Look-ups in named tables: a row name and a column name give one cell, copied from the table.

Firoba.csv
,Vem,Niretam,Defo,Tuduzed,Tel,Notopu
Volorok,0.7,0.7,0.6,0.6,0.9,0.4
Naf,0.7,0.6,0.7,0.5,0.6,0.6
Zoguk,0.6,0.8,0.2,0.4,0.4,0.7
Ramevi,0.3,0.7,0.3,0.5,0.7,0.8
Rasubof,0.4,0.7,0.6,0.9,0.6,0.7
Tana,0.3,0.4,0.8,0.8,0.6,0.6
Bov,0.9,0.4,0.4,0.2,0.6,0.6
Mileb,0.3,0.5,0.8,0.6,0.7,0.5
Tesog,0.3,0.7,0.6,0.3,0.7,0.7
Tinitip,0.7,0.6,0.7,0.8,0.6,1.0
Sulinem,0.7,0.7,0.9,0.7,0.6,0.8
Zekaz,0.2,0.7,0.4,0.3,0.9,0.4

Defo of Volorok = 0.6
Notopu of Mileb = 0.5
Defo of Tana = 0.8
Defo of Tesog = 0.6
Defo of Naf = 0.7
Niretam of Naf = 0.6
Niretam of Tesog = 0.7
Niretam of Tinitip = 0.6
Tuduzed of Zoguk = 0.4
Tel of Tinitip = 0.6
Vem of Tesog = 0.3
Niretam of Zoguk = 0.8

Sipifod.tsv
	Dof	Riv	Mutuner	Sif	Dezof	Miru
Bet	618	613	622	614	620	534
Sibi	591	590	586	584	591	379
Mis	591	594	593	590	590	239
Lotav	591	593	585	585	593	420
Kem	612	615	617	613	618	489
Gusebir	604	610	602	602	607	459
Vez	600	602	608	602	607	385
Dagelag	564	589	546	563	574	344
Fivomon	633	634	648	637	635	416
Piz	607	604	605	601	608	526
Novi	590	590	572	577	587	478
Nom	579	568	581	571	576	221
Vap	549	574	544	555	559	65
Tuz	662	648	661	651	653	779

Mis, Riv => 594
Tuz, Mutuner => 661
Mis, Dof => 591
Gusebir, Mutuner => 602
Bet, Riv => 613
Piz, Dof => 607
Mis, Sif => 590
Sibi, Riv => 590
Nom, Miru => 221
Bet, Dof => 618
Novi, Miru => 478
Kem, Dof => 612
Nom, Dezof => 576
Novi, Dezof => 587
Novi, Riv => 590
Tuz, Riv => 648
Nom, Sif => 571
Gusebir, Dof => 604

Table Kiganam
|  | Bir | Gonu | Gumuf | Potapo | Kib | Lilin | Geviz | Sudel | Rek |
|---|---|---|---|---|---|---|---|---|---|
| Dov | 73 | 63 | 113 | 98 | 103 | 81 | 94 | 121 | 78 |
| Zadimu | 53 | 61 | 253 | 255 | 216 | 49 | 47 | 206 | 48 |
| Memif | 72 | 62 | 115 | 101 | 103 | 82 | 93 | 125 | 79 |

What is the Bir of Memif in Kiganam? 72
What is the Kib of Dov in Kiganam? 103
What is the Kib of Zadimu in Kiganam? 216
What is the Gonu of Memif in Kiganam? 62
What is the Lilin of Zadimu in Kiganam? 49
What is the Gonu of Dov in Kiganam? 63
What is the Geviz of Zadimu in Kiganam? 47

Derigam
|  | Sok | Gogod | Pifos | Sota | Tes | Kavodof |
|---|---|---|---|---|---|---|
| Luvez | 57 | 169 | 113 | 45 | 184 | 175 |
| Vono | 181 | 129 | 105 | 156 | 160 | 204 |
| Zeture | 109 | 136 | 171 | 123 | 153 | 219 |
| Vipini | 64 | 118 | 142 | 240 | 137 | 188 |
| Pabi | 119 | 172 | 244 | 194 | 50 | 107 |
| Vom | 253 | 196 | 151 | 152 | 185 | 91 |
| Puvodul | 22 | 134 | 168 | 115 | 150 | 150 |

Zeture, Sok -> 109
Puvodul, Kavodof -> 150
Pabi, Pifos -> 244
Pabi, Gogod -> 172
Vom, Sota -> 152
Vipini, Sota -> 240
Vipini, Kavodof -> 188

Nule:
columns: Fut, Nin, Zafalid, Bifovor
Tida: [5.716, 5.135, 4.444, 4.055]
Ruve: [5.194, 2.720, 3.332, 5.084]
Gomipe: [3.697, 6.046, 7.288, 4.651]
Kenolo: [4.071, 6.126, 7.501, 3.919]
Favufi: [5.244, 4.879, 5.204, 2.204]

Gomipe, Nin -> 6.046
Tida, Bifovor -> 4.055
Kenolo, Fut -> 4.071
Kenolo, Bifovor -> 3.919
Tida, Nin -> 5.135
Tida, Fut -> 5.716
Gomipe, Fut -> 3.697
Gomipe, Bifovor -> 4.651
Ruve, Nin -> 2.720
Kenolo, Zafalid -> 7.501
Tida, Zafalid -> 4.444
Favufi, Fut -> 5.244
Ruve, Fut -> 5.194
Ruve, Bifovor -> 5.084
Gomipe, Zafalid -> 7.288
Ruve, Zafalid -> 3.332
Favufi, Zafalid -> 5.204
Favufi, Nin -> 4.879
Kenolo, Nin -> 6.126
Which row has the largest Zafalid? Kenolo

